Each row below holds a small network's activations on one input, seen along a few directions.
In each table, some parts of the input vary, and every possible input appears once, in random order.
A made-up example of a description, with smaller parts first: one of 2 separate values, together with either a single point or one of 9 places around a ring or (one of 6 places along a line, together with one of 8 places around a ring).
Shared parts are said once, and a part with two or three values counts as separate values.

Other details of the inputs shift rows strongly along two fixed directions, in all tables alike. That doesn't count.

A family of inputs:
row 1: [-45  10  23 -22  49   7  -4  21 -35 -20 -40   7   5]
row 2: [  6 -11   6  30 -10 -56  22  15 -14 -15 -22 -10   1]
row 3: [-59  28   1 -27  34  40 -13  31  -2  15 -23  -4 -15]
row 4: [-51  44  11 -28  29  54 -10  27  -8  11  -9  14 -15]
row 5: [ 18 -21  -2  35 -34 -99  10  31 -12 -26 -21 -19  11]
row 6: [-59  33  17 -20  45  41  -4  38  -4  20 -27   5 -13]
row 7: [-67  34  20 -22  39  51  -7  33   1  22 -23  -1   4]
row 8: [ 60 -30 -28  16  -8  26   1 -47  19   0  39  14  -1]
row 9: [ 48 -30 -11   1 -18  32 -14 -59  13  -1  30  14  16]
row 10: [ 12 -37 -27  -8   4  30   7 -39 -10  -2  18   0  -6]
row 11: [-27  32  11 -35  34   7  -5  23  -7  -3 -21 -11   7]
row 12: [ 13   4 -16  -6  -5  64  -6 -31  10  19  41  20 -18]
row 13: [ 37 -24 -21   4 -16  40   1 -50  16   7  31   5  11]
row 14: [ 29 -27 -19  12 -15  58  -2 -51  30  32  48   7  -2]
row 15: [ 41 -20 -15 -17 -20  54  -2 -58  15 -10  43  25 -10]
row 16: [  19  -20   21   47  -46 -103   11   14  -18  -19  -27  -15   23]
row 17: [ 46 -32 -12   1 -26  32  -4 -60  20   7  27  10   8]
row 18: [-48  35  13 -22  34  18  -4  23  -1  24 -10 -10  -8]
row 19: [-40  39   7 -35  32  43  -8  26 -14 -20 -13  18   3]
row 20: [ 29 -11 -23   8 -23  49   0 -42  15  23  52  19 -20]
row 21: [ 31 -45 -11  14 -22  15  12 -64  -8   6  24   4   8]
row 22: [-61  49  13 -33  36  58 -11  33 -12  12 -16  15 -14]
row 23: [-57  15  22 -35  53  29   3  16 -31 -10 -43   8  -4]
row 24: [ -6  26  16  15 -10 -52   1  31  14  14 -11 -22  -5]
row 25: [ 13 -12   6  44 -16 -81  23  28 -15 -17 -24 -11   6]
row 26: [-41  13   4 -29  49   8  10  14 -34  -2 -14  -6   9]
row 27: [ 24   0   1  18 -29 -67 -10  34   4 -27 -19 -18  10]
row 28: [ 19   5   9  31 -31 -71  -3  29   6 -18 -21 -10  30]
row 29: [ 17 -10  17  16 -30 -95  22  15 -14  -7 -18 -19   8]
row 30: [ 45 -43 -15  -4  -7  -5   5 -56 -12   0  37   1   6]
row 31: [-35  27  10 -16  26  18  -7  27  -8  -6 -27   1  20]
row 32: [ 33 -28 -33  10 -20  38  -7 -44  23  24  42   0 -20]
row 33: [-68  33  20 -21  38  51  -5  32   0  23 -22  -1   3]
row 34: [  6  -4   5  26 -37 -72  25  16  -9 -24 -10   2   2]
row 35: [-19  26  18 -40  24   5  -8  11  -3  -4 -22  -6   4]
row 36: [-26  19  -1 -25  24  17 -14  29  -6 -15 -24  -5   3]
row 37: [ 32 -20 -26   6 -16  40 -12 -35  22  20  35  -2 -18]
row 38: [-42  30  22 -40  46  37 -11  24  -6 -10 -43  11  -1]
row 39: [ 21 -12 -13   5   7  51  -4 -28  22  24  29  10 -16]
row 40: [  8  -9  14  19 -43 -74  21   9  -6 -26 -14   7   0]
row 41: [ 19   2   1  17 -37 -63   1  32  10 -20 -22 -21   1]
row 42: [-58  34  17 -20  46  42  -5  38  -3  19 -27   5 -13]
row 43: [ 27  -3  11  11 -35 -66 -14  29   5 -26 -25 -15   6]
row 44: [ 10 -25 -19   5  -3  74   1 -52  21  38  48  10  -4]
row 45: [  8 -18  -3  30 -27 -80  14  28 -13 -18 -21 -17   5]
row 46: [ 22 -37 -24   1  25  35   3 -49 -16  -5  26  14   1]
row 47: [-68  46  10 -33  36  56  -9  30 -13  15 -14  17 -15]
row 48: [-29  20  13 -37  17  12 -16  27  -5 -14 -39  -5  -3]
row 49: [ 28   5   7  28 -16 -68  -3  33   7 -24 -20  -4  14]
row 50: [ 22  14   9  20 -35 -62   0  33   4 -35  -6   3  13]
row 51: [ 11   6   4  32 -38 -58  -3  35  15   5 -14 -21 -11]
row 52: [  9 -15   6  40 -23 -76  13  14 -21 -15 -17 -14  25]
row 53: [ 22  -4 -16 -16  -7  49  -1 -33   7 -10  32  21  -6]
row 54: [ 16   4   9  37 -25 -47   8  28  19  15  -8  -7 -10]
row 55: [ 39 -28 -32   9 -21  41  -9 -47  24  23  45   0 -20]
row 56: [ 41 -29 -23  18 -10  45   3 -46  28  30  47  11 -18]
row 57: [-48  39   9 -21  20  42  -6  27  -7  14  -8  13 -15]
row 58: [ 23  10  22  15 -40 -65  -3  29   5 -38 -11   5   7]
row 59: [-28  35  10 -38  46   7 -17  26 -12 -13 -19  -7  16]
row 60: [ 32 -16 -21  10 -11  19   0 -49  25  32  49  -4 -14]
row 61: [-23  22  21 -28  39  17 -19  25  -7 -19 -36  11   7]
row 62: [ 41 -39 -25   3   1  -7   9 -48 -14  -1  41  -3  10]
row 63: [  0  -4   3  26 -27 -66  22  20 -12 -24  -8   6   5]
row 64: [-38  21   0 -17  19  29 -14  25   1  14 -16  -7 -15]
row 65: [ 12  14  10  32 -30 -74   7  23  20  15  -3 -22  -4]
row 66: [-50   2   9 -41  43  24 -14  17 -32 -19 -34   1   2]
row 67: [ 29 -32 -18  -1  -2  -2  18 -43 -11   6  33  -8   2]
row 68: [ 64 -29 -19 -13 -12  18 -12 -62  15   1  46   5   6]
row 69: [ 16 -11 -14   1  10  56  -3 -28  21  27  30  12 -17]
row 70: [-65  35  21 -22  39  52  -8  33   1  21 -24  -1   4]
row 71: [ -4  26  17  14  -9 -52   0  32  15  13 -11 -22  -4]
row 72: [ 16  -5 -16  -7   8  42  -5 -42  20  31  42  -2 -13]
row 73: [-65  24   8 -42  53  38  -2  19 -35 -26 -19  20   8]
row 74: [ 25 -29 -19  18 -19  49   4 -49  26  35  48   6  -3]
row 75: [  4 -31 -20   6  13  42  12 -47 -18   6  24   5  12]
row 76: [ 14 -24   3  18 -36 -74  11  13  -7 -16 -24 -14  -2]
row 77: [  7 -16  10  42 -34 -72  24  12 -15  -9 -20 -20  16]
row 78: [ 28   2   7  27 -22 -54   9  23  13 -15 -19  -7   2]
row 79: [ 11  17   9   8  -8 -62   2  31   2 -11 -12 -18  14]
row 80: [ 24 -35 -14  -8 -10  21   3 -55  -6 -21  34  26  -2]
Description of these inputs: one of 5 separate values, together with either one of 6 places along a line or (one of 2 separate values, together with one of 5 places around a ring).
Q: Changing only the choice among 5 separate values turns row 34 into row 10. The same change can be made to row 63. Which row results?
A: row 45
Q: Which other rows does row 56 become when the place on the line of 6 takes its other values? List them by row number.
A: row 6, row 39, row 42, row 54, row 69
Q: Which other rows does row 36 become when the choice among 5 separate values takes its other values? List them by row number.
A: row 8, row 19, row 31, row 79
Q: Which other rows does row 32 become when the place on the line of 6 takes its other values? List them by row number.
A: row 3, row 37, row 51, row 55, row 64
Q: Which other rows does row 53 become when the place on the ring of 5 takes its other values? List them by row number.
A: row 15, row 19, row 50, row 58

A family of inputs:
row 81: [ -1  -2 -20 -29  25  96 -15 -40  15  23  35  14 -14]
row 82: [-74  42  28 -29  41  -5  -2  60 -29 -17 -54   0   5]
row 83: [  5 -16 -21 -40  39  84 -10 -55  -9   0  31  15   0]
row 84: [ -8  16  10  14 -12 -23   1  26  10  10 -10  -8  -5]
row 85: [ 43 -17   3  32 -46 -75   9   5   3 -24  -3  -4   9]
row 86: [ 21 -36 -29 -35  34  85  -9 -74  -6   4  40  12   2]
row 87: [-19  23   9  -4   6   6  -6  23   8  10 -11  -2  -6]
row 88: [-43  30  12 -15  26  28  -6  27   0  14 -16  -1  -5]
row 89: [ -6   0  10  -2   3 -31   1  17 -15 -22 -24  -4  13]
row 90: [ 43 -18 -13  29 -37 -12   4 -23  25  16  31  -2  -9]
row 91: [-67  55  30 -22  32  -1 -10  71  -6   2 -50  -7  -3]
row 92: [  2 -19 -10  -9  16  19   3 -27 -12   2  10   0   3]
row 93: [ 35 -21   1  40 -48 -71  16   2   0 -17   0  -3   4]
row 94: [ 43 -37 -14  27 -31 -27  13 -33  -1  -6  21   2   4]
row 95: [ 51 -30 -17  14 -30 -12   3 -38   7 -11  29   6   5]
row 96: [-20  22   9  -3   6   6  -5  23   8  11 -11  -3  -6]
row 97: [ 21   1   7  41 -42 -61   9  21  18  11  -1 -13  -3]
row 98: [-24   8   6 -10  18  -6   3  15 -15  -6 -15  -3   3]
Q: What is each input in this table made of?
A: either one of 8 places along a line or (one of 2 separate values, together with one of 5 places around a ring)
Q: Which other rows does row 82 become when the place on the ring of 5 takes its other values? List them by row number.
A: row 92, row 93, row 94, row 98
Q: Which other rows does row 94 become when the choice among 2 separate values takes its other values? List them by row number.
A: row 89
